A small network was trained on invented records. Each row is its activation on one of them, seen along a few directions.
After each row come some of the record's fields: KEZO, ROMO, BIS, ZEF, KER, NERE.
A field that a record lacks is written absent.
Other fields move the rows too, some of them a lot.
In the rows, 500 means zero.
Strong random noise was added to every row along 9 fixed directions; ignore it. To show where, here is one row again and again, with new noise each time:
[631 607 272 301 841 539 687 626 423 526 777 581 653 731 606 617 360 409
 626 501 474 529 649 462 388 531 289 513 580 443 823]
[551 483 664 490 512 482 520 448 579 441 758 476 394 329 403 531 595 242
 535 427 561 794 597 760 736 359 553 585 544 635 499]
[549 569 395 532 446 517 448 402 452 554 213 597 457 620 418 417 602 715
 229 875 582 284 220 319 507 641 770 222 615 187 562]
[686 502 370 553 422 415 462 482 374 570 555 439 538 627 456 571 389 583
 569 586 434 489 369 608 460 506 455 415 467 283 588]
[363 623 500 529 564 652 443 436 607 319 360 701 420 460 462 444 595 517
 380 873 722 389 445 275 657 524 786 260 874 520 562]
[518 590 439 447 486 536 602 507 790 417 611 491 421 472 359 379 593 446
 367 659 411 465 687 673 546 482 626 433 480 451 555]
[622 484 347 618 597 373 554 602 220 373 372 173 447 672 582 562 447 545
 599 701 695 331 151 701 438 803 535 236 586 580 392]
[405 583 394 512 597 501 571 455 808 245 645 448 502 448 355 428 513 388
 643 804 471 418 735 680 548 470 531 273 663 566 545]
[597 630 384 426 618 649 478 553 366 542 611 804 526 601 560 614 389 512
 431 553 595 590 498 276 544 420 560 564 711 350 794]
[494 463 480 595 470 431 404 295 556 530 414 571 488 412 269 439 570 528
 397 675 541 531 437 556 606 437 665 377 532 265 533]
[405 510 323 651 502 540 511 594 709 335 392 405 426 459 391 372 420 565
 405 540 569 330 632 670 462 570 649 467 468 574 433]

[420 379 516 688 601 477 453 281 529 408 427 662 479 128 214 487 641 410
 342 270 679 643 602 632 648 263 632 841 541 489 452]  KEZO=vipip ROMO=liv BIS=soro ZEF=feve KER=dabe NERE=sove
[592 488 505 609 249 492 335 476 430 540 365 675 477 433 385 551 440 688
 359 681 488 561 378 475 527 389 725 517 535 295 524]  KEZO=vipip ROMO=liv BIS=selot ZEF=lene KER=dabe NERE=por
[456 515 261 610 470 538 472 625 688 385 706 560 608 466 389 513 229 503
 703 379 272 498 916 693 375 273 340 747 388 414 606]  KEZO=terad ROMO=funar BIS=selot ZEF=absent KER=absent NERE=por
[464 486 273 490 669 455 545 611 515 479 485 550 592 500 357 516 395 621
 482 489 502 481 689 576 414 459 484 591 501 423 614]  KEZO=div ROMO=absent BIS=absent ZEF=lene KER=dabe NERE=absent
[550 442 535 522 415 368 415 594 383 611 535 344 465 604 506 597 401 612
 548 634 507 496 340 604 539 581 494 280 437 428 496]  KEZO=terad ROMO=liv BIS=selot ZEF=lene KER=pek NERE=por
[454 412 512 667 673 504 493 602 192 280 459 426 509 448 665 652 404 400
 736 379 790 537 304 538 539 571 421 569 776 877 390]  KEZO=vipip ROMO=liv BIS=soro ZEF=feve KER=dabe NERE=sove
[523 492 386 450 549 465 502 445 593 557 617 607 494 437 378 487 494 487
 419 500 373 530 719 637 465 379 509 577 424 330 632]  KEZO=vipip ROMO=liv BIS=selot ZEF=lene KER=dabe NERE=por
[453 486 740 561 264 529 462 432 623 411 346 341 473 508 682 477 575 516
 613 429 524 337 315 371 538 557 389 419 543 781 247]  KEZO=div ROMO=funar BIS=soro ZEF=lene KER=dabe NERE=sove
[455 356 596 350 835 383 624 500 383 676 442 330 653 603 583 495 576 393
 587 347 553 509 425 447 411 691 295 426 381 648 454]  KEZO=vipip ROMO=absent BIS=absent ZEF=absent KER=absent NERE=absent
[616 479 738 243 647 397 688 276 474 603 764 459 561 491 543 472 761 191
 607 572 408 790 521 493 596 502 345 414 498 520 531]  KEZO=div ROMO=absent BIS=absent ZEF=feve KER=pek NERE=absent
[548 392 694 445 507 388 654 406 551 503 582 352 544 417 435 571 754 394
 549 337 520 466 474 670 634 391 370 626 517 656 401]  KEZO=div ROMO=liv BIS=soro ZEF=lene KER=dabe NERE=por
[451 441 406 496 481 491 529 571 579 571 383 402 586 605 525 345 439 651
 490 527 397 414 572 441 336 637 460 416 325 489 462]  KEZO=div ROMO=absent BIS=absent ZEF=feve KER=pek NERE=absent
[546 334 708 602 354 388 276 429 248 569 516 452 419 360 525 659 427 389
 666 316 699 737 221 616 701 414 528 529 486 556 448]  KEZO=terad ROMO=liv BIS=selot ZEF=lene KER=pek NERE=por
[530 470 375 609 515 321 489 471 469 389 525 233 544 587 482 538 413 522
 732 552 430 294 437 694 372 620 383 294 379 467 431]  KEZO=terad ROMO=funar BIS=soro ZEF=absent KER=absent NERE=sove
[498 360 787 483 422 463 481 320 390 564 399 349 382 375 525 416 726 312
 380 447 609 749 284 603 670 628 597 427 397 625 263]  KEZO=terad ROMO=liv BIS=selot ZEF=feve KER=dabe NERE=por
[429 498 563 526 429 534 443 505 671 424 551 538 473 344 445 452 514 456
 598 545 486 586 638 526 571 365 466 454 570 600 467]  KEZO=div ROMO=absent BIS=absent ZEF=lene KER=dabe NERE=absent
[528 474 499 406 620 457 534 644 388 668 391 545 456 520 468 419 566 615
 207 496 647 579 380 465 455 583 670 574 422 398 544]  KEZO=div ROMO=absent BIS=absent ZEF=lene KER=pek NERE=absent
[433 406 804 479 419 465 495 347 728 536 530 419 429 340 428 362 710 372
 461 451 455 703 554 595 635 467 553 524 410 638 352]  KEZO=terad ROMO=funar BIS=selot ZEF=feve KER=pek NERE=sove
[483 568 679 307 665 689 546 626 436 584 587 718 553 585 724 595 546 418
 480 371 588 576 554 161 570 467 416 601 703 622 652]  KEZO=terad ROMO=funar BIS=selot ZEF=absent KER=absent NERE=por
[584 609 452 689  93 681 312 836 357 412 498 440 394 649 834 639 107 704
 625 270 438 344 396 366 403 551 476 576 483 668 434]  KEZO=terad ROMO=funar BIS=soro ZEF=absent KER=absent NERE=sove
[601 578 252 499 686 579 614 669 279 444 460 632 506 635 587 664 393 588
 347 487 679 353 479 376 416 527 563 685 653 471 637]  KEZO=vipip ROMO=liv BIS=selot ZEF=lene KER=dabe NERE=por
[464 567 611 432 571 467 511 332 444 475 458 448 438 496 482 486 763 404
 471 879 561 492 291 491 594 564 600 224 690 492 502]  KEZO=vipip ROMO=liv BIS=selot ZEF=lene KER=dabe NERE=por
[400 559 552 617 533 612 418 613 361 314 388 581 283 339 552 507 430 417
 393 369 832 587 454 467 623 469 695 634 687 764 420]  KEZO=div ROMO=absent BIS=absent ZEF=lene KER=dabe NERE=absent
[597 617 346 489 427 533 578 696 576 414 567 414 375 538 437 452 486 565
 406 660 380 390 534 728 459 553 642 450 435 471 475]  KEZO=vipip ROMO=absent BIS=absent ZEF=absent KER=absent NERE=absent
[413 548 539 508 460 533 498 372 742 469 368 567 435 401 319 318 664 492
 304 719 425 440 615 498 499 498 689 441 508 336 454]  KEZO=terad ROMO=funar BIS=selot ZEF=absent KER=absent NERE=por
[516 556 504 391 463 502 500 471 517 590 586 471 562 687 719 582 392 437
 671 271 369 382 502 306 427 590 272 436 360 516 566]  KEZO=terad ROMO=funar BIS=soro ZEF=absent KER=absent NERE=sove
[501 358 577 519 482 480 384 337 453 751 473 626 568 369 387 464 471 467
 384 152 478 735 566 449 554 379 483 769 252 365 475]  KEZO=vipip ROMO=absent BIS=absent ZEF=absent KER=absent NERE=absent
[171 318 336 606 809 484 427 536 624 513 423 610 698 374 336 476 294 553
 537 266 684 492 782 487 463 392 446 628 418 522 605]  KEZO=terad ROMO=liv BIS=selot ZEF=lene KER=pek NERE=por
[655 478 247 805 525 444 411 674 102 376 472 401 315 356 384 621 274 547
 436 348 720 630 341 902 498 500 732 758 436 473 397]  KEZO=vipip ROMO=absent BIS=absent ZEF=absent KER=absent NERE=absent
[513 532 391 659 382 536 411 293 436 324 422 553 475 395 403 490 457 486
 541 638 470 463 457 525 483 427 569 515 664 399 462]  KEZO=vipip ROMO=liv BIS=soro ZEF=feve KER=dabe NERE=por
[401 572 427 462 881 565 641 693 386 242 636 467 487 419 583 576 478 236
 606 473 769 590 638 632 496 571 535 616 735 812 556]  KEZO=terad ROMO=liv BIS=selot ZEF=absent KER=absent NERE=por
[500 511 313 502 665 413 477 617 365 470 480 512 543 557 454 510 389 609
 564 792 559 473 440 520 438 581 553 301 646 380 615]  KEZO=div ROMO=absent BIS=absent ZEF=lene KER=pek NERE=absent
[537 603 555 407 411 573 642 702 595 438 593 377 476 612 699 488 503 514
 560 487 457 383 509 447 467 539 411 458 568 708 452]  KEZO=div ROMO=absent BIS=absent ZEF=lene KER=pek NERE=absent

Which values does each new row have?
[659 577 498 434 600 556 605 627 208 398 747 562 512 463 616 709 452 371
 556 379 609 791 493 657 546 387 504 803 633 640 589]  KEZO=vipip ROMO=liv BIS=selot ZEF=lene KER=dabe NERE=por
[600 606 355 597 453 594 445 606 413 395 452 600 398 471 419 498 453 651
 335 681 563 418 425 540 505 452 761 555 605 386 512]  KEZO=vipip ROMO=absent BIS=absent ZEF=absent KER=absent NERE=absent
[643 496 531 628 230 480 401 566 387 496 357 351 458 639 564 534 491 719
 534 610 483 268 234 508 467 570 516 387 515 423 374]  KEZO=terad ROMO=funar BIS=selot ZEF=absent KER=absent NERE=por
[432 635 396 534 342 498 472 462 723 307 458 414 437 525 416 384 511 569
 564 867 395 320 550 540 442 508 541 266 552 466 438]  KEZO=div ROMO=absent BIS=absent ZEF=lene KER=dabe NERE=absent
[584 579 463 549 486 493 437 487 345 378 707 566 410 416 473 614 409 337
 633 584 526 702 464 645 620 410 575 511 615 488 515]  KEZO=vipip ROMO=absent BIS=absent ZEF=absent KER=absent NERE=absent
[357 473 426 690 600 490 364 506 500 287 514 498 480 306 347 519 369 452
 658 626 615 560 582 648 578 406 614 433 679 614 434]  KEZO=vipip ROMO=absent BIS=absent ZEF=absent KER=absent NERE=absent
[619 491 435 594 605 395 583 596 249 395 535 253 382 510 510 577 476 370
 535 415 616 556 382 819 438 656 525 614 445 595 377]  KEZO=terad ROMO=funar BIS=selot ZEF=absent KER=absent NERE=por
[444 383 698 586 455 409 438 389 482 569 405 394 410 372 451 459 613 406
 388 222 578 579 418 569 572 548 586 595 276 575 338]  KEZO=terad ROMO=funar BIS=soro ZEF=absent KER=absent NERE=sove
[365 440 516 668 303 546 415 707 790 497 513 315 533 529 545 448 326 648
 606 222 461 330 726 623 475 439 381 595 365 815 378]  KEZO=terad ROMO=liv BIS=selot ZEF=lene KER=pek NERE=por
[467 484 633 494 405 485 502 526 537 421 446 429 519 504 523 423 536 553
 611 545 510 442 520 509 515 461 422 388 599 662 402]  KEZO=div ROMO=absent BIS=absent ZEF=lene KER=dabe NERE=absent
[634 650 609 470 279 535 474 459 398 432 688 623 280 467 535 614 582 350
 460 630 457 600 345 525 711 463 659 477 604 418 538]  KEZO=terad ROMO=liv BIS=soro ZEF=absent KER=absent NERE=sove
[490 643 335 350 691 488 683 459 613 407 555 431 591 690 549 466 503 417
 626 759 344 276 620 441 307 670 362 271 576 407 595]  KEZO=terad ROMO=funar BIS=selot ZEF=absent KER=absent NERE=por
[480 577 372 621 356 511 473 451 629 406 513 478 466 483 480 507 386 551
 568 383 390 318 618 540 422 465 490 536 366 422 475]  KEZO=terad ROMO=funar BIS=soro ZEF=absent KER=absent NERE=sove
[347 354 651 574 404 524 452 549 658 587 281 431 512 406 472 370 592 577
 386 287 558 477 518 407 530 478 462 553 359 675 329]  KEZO=div ROMO=absent BIS=absent ZEF=lene KER=dabe NERE=absent
[532 422 500 557 460 441 551 633 440 510 429 305 471 485 510 451 444 551
 465 199 511 529 536 722 434 530 425 669 317 660 352]  KEZO=div ROMO=absent BIS=absent ZEF=lene KER=dabe NERE=absent
[295 516 425 338 915 549 628 376 748 456 593 658 611 362 349 348 583 269
 428 529 502 598 890 459 505 483 509 531 503 525 585]  KEZO=vipip ROMO=absent BIS=absent ZEF=absent KER=absent NERE=absent
